Each row below is a small network's average activation on inputs in which a field has the value named, seen along a few directions.
Related values have similar rows: they may be neighbours, one step apart, or belong to one group.
(in the rows, 500 means zero)
Strong random noise was added to every row along 6 fixed directions; ignore it. To show where, here is one row again and again, with new noise each time:
[544 565 623 534 382 575 705 544 408 472 329 505 522 361 430 707 646]
[685 502 672 494 606 593 487 745 576 475 422 349 429 445 343 540 610]
[446 483 433 523 578 252 482 606 568 474 404 587 500 424 324 350 414]
[530 555 879 367 399 612 575 617 459 549 541 245 772 487 792 556 724]
[750 740 640 460 511 586 609 482 330 565 459 317 774 393 318 571 552]
[397 512 585 413 540 100 426 717 494 300 639 451 720 437 270 215 463]
[794 725 657 448 625 535 540 562 274 538 555 306 832 543 320 489 404]
[492 426 704 532 463 481 636 780 393 296 449 537 453 534 434 651 555]


Field VOSER:
kose: [364 498 342 523 551 346 430 205 380 604 523 688 645 475 677 557 377]
keri: [135 450 493 484 323 313 447 684 610 193 729 455 584 408 378 406 719]
logig: [464 608 395 602 456 400 574 449 377 409 575 590 649 668 438 481 459]
zuper: [537 546 541 507 414 476 598 472 509 561 499 462 477 382 528 457 480]
rere: [281 541 280 392 358 393 448 271 686 561 594 532 545 214 414 267 581]
tipa: [504 442 502 537 515 347 482 551 403 356 501 472 573 720 487 467 410]
rugi: [743 751 458 433 431 420 594 318 369 480 426 381 683 184 118 550 663]
sura: [707 486 610 322 558 695 465 626 473 503 668 327 475 654 498 436 463]
foge: [725 585 618 481 647 773 421 681 519 512 791 312 508 609 400 533 549]
zulir: [186 402 451 347 323 213 490 319 566 530 465 576 658 350 604 374 477]
buzu: [406 442 389 513 416 508 454 402 320 336 432 626 457 470 461 542 548]
mib: [286 403 398 460 389 588 508 495 516 413 525 618 509 721 832 537 374]
monos: [628 547 643 337 587 464 218 630 510 323 718 276 599 376 236 405 524]
nizan: [491 731 458 546 549 464 598 294 441 710 679 419 810 567 568 350 384]
seba: [642 509 530 489 769 549 312 448 600 787 553 302 514 665 799 508 395]
kuvi: [578 430 697 496 499 611 564 648 457 469 645 493 471 871 774 506 377]
fik: [404 434 675 405 545 436 387 641 420 293 829 462 633 461 389 361 407]
dusik: [328 463 497 456 252 614 683 343 381 408 449 536 405 570 651 603 625]
davov: [193 348 572 537 275 448 544 607 320 223 558 684 444 584 697 751 718]
zam: [234 594 387 499 257 173 693 292 298 355 536 688 771 607 466 383 426]
kud: [637 638 596 559 366 730 591 307 351 530 454 280 528 403 450 786 867]
vake: [559 651 502 421 280 499 745 219 225 448 519 553 664 259 359 568 484]
sabir: [482 396 434 618 648 518 313 618 844 571 546 560 291 335 461 384 465]
mudan: [681 537 384 648 630 425 523 522 405 471 577 662 409 525 331 563 278]
vorub: [380 479 541 450 221 563 567 348 386 421 365 500 470 414 564 613 705]
A value of VOSER combines one of 5 hidden first parts with one of 5 second parts; all combinations occur once.
Question: fik and zuper share the first part; fik and rere share the second. Which value has the first part of rere and the second part of zuper?
Answer: kuvi
Question: logig and dusik share the first part; logig and seba share the second. Which value has the first part of seba and the second part of dusik?
Answer: zulir
Question: nizan and sura share the first part; nizan and mudan share the second. Which value has the first part of mudan and the second part of sura?
Answer: vake
Question: monos and kose share the first part; monos and mib share the second. Which value has the first part of mib and the second part of kose?
Answer: keri
